k289: 1.45  0.02  1.13  4.47  4.72  -1.01  2.54  6.12  6.85  0.06  6.78  -0.26  0.25
k625: 1.67  0.39  1.16  0.53  2.44  -1.39  -0.33  -7.10  -9.04  -0.13  -4.25  -0.43  0.18
k420: -1.00  0.10  -0.75  7.51  4.87  -0.28  5.44  -2.90  -5.31  0.02  -4.37  0.49  -0.27
k436: -1.02  8.34  4.95  1.22  6.41  -2.59  6.41  -2.59  -5.23  -4.25  -0.13  0.31  -0.17
k315: -1.65  -0.40  -1.03  8.34  4.95  1.22  6.41  -2.59  -5.23  0.16  -4.72  0.31  -0.17
k358: -1.26  -0.12  -0.59  5.55  -8.55  0.92  1.91  1.37  -0.42  0.33  -0.52  0.32  0.06
at: 1.16  0.53  2.44
k625, 2
at: -1.03  8.34  4.95  1.22  6.41  -2.59
k315, 2
at: -0.13  -4.25
k625, 9
at: 8.34  4.95  1.22  6.41  -2.59  6.41  -2.59  -5.23  -4.25  -0.13  0.31  -0.17
k436, 1
at: -1.03  8.34
k315, 2
loc: -0.27
k420, 12
at: -0.13  0.31
k436, 10

